Each row below holds a small network's activations on one input, seen along a few directions.
Each table varies a few parts of the input and shows all the possible inputs, shuffled.
Descriptions start from the smaller parts, as in this example, which fits no table here: one of 6 places along a line, together with either a single point or one of 11 places around a ring or (one of 3 separate values, together with one of 8 places around a ring).
Shared parts are said once, and a part with two or three values counts as separate values.
In the rows, zero is written as 128.

Other details of the inputs vary at random and push rows far along two fixed directions, the same in every table; ignore that.

Table:
row 1: [ 95 102  93 160 155 102 160 165  83 174 161]
row 2: [110 106 147 121 165 190 105  71 140 120  95]
row 3: [183 124  68 171 116  65 219 216  71 179 161]
row 4: [124  91  78 171 153 122 169 154  67 182 150]
row 5: [177 131 181  75  82 141  70 106 199  91 122]
row 6: [ 80  74 120 160 208 173 135  86  64 171 133]
row 7: [ 57  87 113 144 203 164 121  94  64 157 133]
row 8: [ 94 125 163 122 161 187 100  77 152 121 121]
row 9: [149 172 154  83  93 130 103  91 195  65  85]
row 10: [ 94 124 111 160 148  97 164 162  65 167 160]
row 11: [186 179 106 104  46  90 137 170 184  91 105]
row 12: [114  93 173 102 143 167  56  81 123 110 137]
row 13: [ 58  78 132 165 205 162 121  97  86 179 143]
row 14: [152 150 156 103  86 155 100 110 208  69  91]
row 15: [134 106 119 129 146  88 130 160  41 166 175]
row 16: [176 125  96 146  85  96 175 191 135 129 133]
row 17: [189 135 132 109  75  72 147 186 106 138 170]
row 18: [ 38 101 130 156 191 142 103  98  69 146 145]
row 19: [186 123 102 150  92  94 185 185 150 151 141]
row 20: [146 119 198 101 132 243  61  26 245  66  72]
row 21: [193 168 104 107  46 100 144 173 185  93 100]
row 22: [146 183 175  93  90 129 108  95 205  75 107]
row 23: [146 161 107 129  85  49 163 178 140 126 145]
row 24: [133 129 182  91 131 239  52  27 233  76  60]
row 25: [ 61 101 123 152 210 163 117  97  68 163 141]
row 26: [181 176 126 107  51  79 144 173 200  97 116]
row 27: [105 118 170 131 163 192 107  74 152 130 115]
row 28: [187 146 170 112  98 175 129 100 216  99 103]
row 29: [ 36 107 133 152 193 129 105  89  68 139 148]
row 30: [ 95 114 132 119 156 190  87  77 148 119 106]
row 31: [171 131  68 166 113  59 211 222  69 174 156]
row 32: [ 44 107 124 142 197 141 110  91  58 151 131]
row 33: [177 108  78 124  92  38 174 219  36 162 176]
row 34: [ 46 126 137 146 205 126 110  84  62 150 143]
row 35: [ 85 131  86 150 145  77 146 149  60 156 152]
row 36: [ 54 110 132 153 205 150 113  96  63 159 136]
row 37: [161 171 102 130  91  67 163 185 122 125 133]
row 38: [186 189 134 107  50  84 153 172 187  94 121]
row 39: [183 133 159  71  76 152  65 103 182  85 109]
row 40: [197 168 113 100  53  96 155 170 179  86  95]
row 41: [ 92 108 148 126 157 187  90  81 152 107 114]
row 42: [155 145 103 136  84  73 167 191 142 134 137]
Description of these inputs: one of 6 places around a ring, together with either a single point or one of 6 places along a line.
The inputs of row 8 and row 1 match in every part but the place on the ring of 6. If row 17 is changed in the same way as row 8 into row 1, which row does it become? -> row 5
The inputs of row 36 and row 14 match in every part but the place on the ring of 6. If row 37 is changed in the same way as row 36 into row 14, which row does it become? -> row 18
Which other rows does row 13 become when the place on the line of 6 takes its other values? List them by row number. -> row 1, row 19, row 23, row 26, row 42
Which other rows does row 27 become when the place on the ring of 6 takes its other values? List them by row number. -> row 2, row 13, row 16, row 24, row 31
Which other rows does row 6 become when the place on the ring of 6 takes its other values? List them by row number. -> row 3, row 4, row 19, row 20, row 28

Table:
row 43: [147 122 100 140 111 106 159 165 118 140 135]
row 44: [115 124 135 134 139 149 125 113 142 128 121]
row 45: [121 119 149 118 133 138 103 109 129 124 135]
row 46: [129 116 127 124 138 155 119 112 128 126 116]
row 47: [139 140 130 132 124 123 142 132 140 129 126]
row 48: [123 116 133 128 137 148 116 111 135 129 123]
row 49: [137 136 139 123 118 131 124 127 152 120 126]
row 50: [115 126 149 125 137 139 111 112 135 128 132]
row 51: [139 143 147 120 120 125 126 123 147 120 127]
row 52: [116 124 130 138 140 152 128 114 144 127 118]
row 53: [152 126 127 117 117 140 122 124 141 120 116]
row 54: [ 86  98 130 145 174 169 113  93 111 141 123]
row 55: [162 132 131 110 103 121 123 139 137 117 126]
row 56: [121 117 145 121 135 141 107 111 131 126 131]
row 57: [151 127 132 113 116 137 118 125 138 118 121]
row 58: [137 133 126 132 119 125 136 136 142 130 128]
row 59: [155 125 112 124 107  91 144 166  97 138 150]
row 60: [161 130 115 123 108 137 137 137 147 116 109]
row 61: [117 135 156 122 140 135 113 106 132 125 134]
row 62: [143 138 107 144 118 102 170 161 120 141 135]
row 63: [124 155 101 134 112  77 156 164 107 128 134]
row 64: [ 64 125 128 135 165 133 105 102  99 132 129]
row 65: [118 131 133 138 145 150 134 110 142 127 115]
row 66: [114 128 154 122 135 136 107 110 134 125 137]
row 67: [155 131 129 118 104 122 129 139 150 118 126]
row 68: [158 149 127 126 104 105 151 152 146 124 130]
row 69: [ 58 101  79 163 173  83 148 156  20 175 164]
row 70: [129 140 111 113 113 112 119 134 118 111 117]
Describe the family of inputs behind these rows. -> one of 4 places along a line, together with either a single point or one of 6 places along a line
The inputs of row 60 and row 65 match in every part but the place on the line of 4. If row 59 is changed in the same way as row 60 into row 65, which row does it become? -> row 61
List by row number the other rows that have the place on the line of 4 in common with row 49. -> row 44, row 50, row 52, row 58, row 64, row 66
Which other rows does row 56 become when the place on the line of 4 takes its other values? List them by row number. -> row 50, row 51, row 55
Which other rows does row 67 become when the place on the line of 6 takes its other values? List them by row number. -> row 43, row 45, row 48, row 54, row 56

Table:
row 71: [ 77 131 150 127 165 117 110 113  78 154 150]
row 72: [ 92 139  89 140 155  70 145 153  54 173 162]
row 73: [ 67 148 140 124 178 142  86  78 118 121 114]
row 74: [205 100  96 127  95  98 170 192  98 150 148]
row 75: [173 140 139  97  91  79 111 153 121 116 148]
row 76: [126 145  64 133 109  69 158 183  69 119 126]
row 77: [125 152  54 146 110  35 185 213  49 152 147]
row 78: [154 149 198  92 100 117  94 110 159  87 148]
row 79: [152 149  68 112  87  67 154 183  88 120 131]
row 80: [  8  91 156 161 180 132  85 103 100 152 179]
row 81: [155 118 103 118 125 170 136 117 144 118  98]
row 82: [101  70 169 132 205 199  80  54 103 156 139]
row 83: [ 49  90 109 137 140 122  84 128 103 142 145]
row 84: [132  97  82 195  97  61 206 234 111 183 193]
row 85: [163 149 116 126 100 159 154 117 193  93  69]
row 86: [125 156 123  94 115 122 104 113 136 111 110]
row 87: [134 156 105 152 104  28 185 213  55 166 191]
row 88: [ 73 157 198 100 166 173  70  41 166 100 123]
row 89: [214 146 184  90  80 169 117 103 233  93  97]
row 90: [137 184 131 108  94 106 123 110 185  80  89]
row 91: [134 177 113 127 105  65 162 175 126 120 133]
row 92: [151 124 110 133 105  25 174 216  43 162 193]
row 93: [ 71  92 144 179 208 155 147 109  55 196 171]
row 94: [ 43  45 105 172 186 181 103 107  97 176 144]
row 95: [169 129  88 108  80  66 140 186  73 119 143]
row 96: [ 51  64 140 161 188 204  74  72 149 157 134]
row 97: [186 106 133 104 105 178 113 110 157 100  99]
row 98: [227 102 103 108  75 121 151 177 133 108 126]
row 99: [ 48  96 107 196 215 137 184 122  55 187 139]
row 100: [ 50 103 140 132 148 142  58  94 146 129 140]
row 101: [148 108 118 150  87 120 152 176 190 139 140]
row 102: [127  99 216 118 169 208  83  47 167 116 134]
row 103: [186 147 159 114 100 158 135 124 195 119 106]
row 104: [180 162 143 100  71  67 141 170 139 115 145]
row 105: [181 143 121 105 100 163 136 119 188 113  89]
row 106: [ 56 110 145 180 218 170 146  92  89 166 144]
row 107: [194 173 146 108  93 171 122 106 243  81  69]
row 108: [146 138  74 173 126  93 204 175 114 154 123]
row 109: [184 153 122 108  79 182 135 103 225  52  46]
row 110: [100  64 102 146 131 184 101 119 151 124 118]
row 111: [ 98 129 188  92 160 171  42  41 142 110 117]
row 112: [173 150 119 118 104 163 140 125 189 100  78]
row 113: [137 146 103 182 124  91 218 175 122 148 140]
row 114: [151 177  92 114  72  73 159 161 146  91  98]
row 115: [142 143 113 148 102  24 183 209  49 163 200]
row 116: [111 132 145 147 169 172 140 102 152 134 107]
row 117: [ 85 140 107 140 156  70 158 159  58 171 167]
row 118: [198 112  89 134  93 100 176 188 102 156 141]
row 119: [111 121 148  99 138 135  79  94 100 123 125]
row 120: [111 178 156 123 125 110 125 119 153  98 128]
row 121: [201 133 149 109  98 153 121 116 185 119 112]
row 122: [194 173 177 102  87 169 133 101 249  87  98]
row 123: [ 17 122 116 167 206 100 149 113  40 165 148]
row 124: [208 133 112 106  76 157 134 144 172  98  90]
row 125: [117 113  96 167 166 107 193 165  74 194 158]
row 126: [120 121 140  86  70 164  46  99 219  51  90]
row 127: [171 128 167  59  87 154  56  91 166  53  97]
row 128: [ 72  94 118 160 217 172 127  83  78 187 139]
row 129: [208 139 100 122  76 121 161 174 149 133 112]
row 130: [207 152 133 115  85 142 135 138 191 121 105]
row 131: [ 64  79 146 118 193 138  74  88  33 153 156]
row 132: [156 156 115 100  85  92 120 156 118 118 121]
row 133: [143 193 128 131  78  63 174 162 162  92 128]
row 134: [121 111 209 124 168 210  88  43 170 122 126]
row 135: [ 50  94 117 130 193 150  80  90  30 147 136]
row 136: [105 144 148 111 146 131  81  93 116 131 127]
row 137: [137 143 121 122  57  67 131 191 181 112 147]
row 138: [ 62 135 139 107 159 182  74  43 140  69  73]
row 139: [125  79 153 142 174 147 136 118  87 168 159]
row 140: [ 70  89 113 153 208 209 110  72  91 132  98]
The inputs of row 133 and row 123 match in every part but one. If row 80 is changed in the same way as row 133 into row 123, which row does it become? -> row 137
The inputs of row 82 and row 74 match in every part but one. If row 96 is changed in the same way as row 82 into row 74, which row does it become? -> row 94
Describe the family of inputs behind these rows. -> one of 2 separate values, together with one of 5 places along a line, together with either a single point or one of 6 places along a line
Which other rows does row 137 become when the choice among 2 separate values takes its other values? List them by row number. -> row 101
Which other rows does row 87 become when the place on the line of 6 takes its other values? List them by row number. -> row 78, row 88, row 115, row 120, row 133
Which other rows does row 122 become when the choice among 2 separate values takes its other values? List them by row number. -> row 88
Start at row 124 and move only the place on the line of 5, one step at a time. The first step leads to row 129. Which rows follow, in order? -> row 130, row 103, row 93
List by row number the other rows that have the place on the line of 5 and the choice among 2 separate values in common with row 81. -> row 97, row 98, row 109, row 110, row 124, row 140
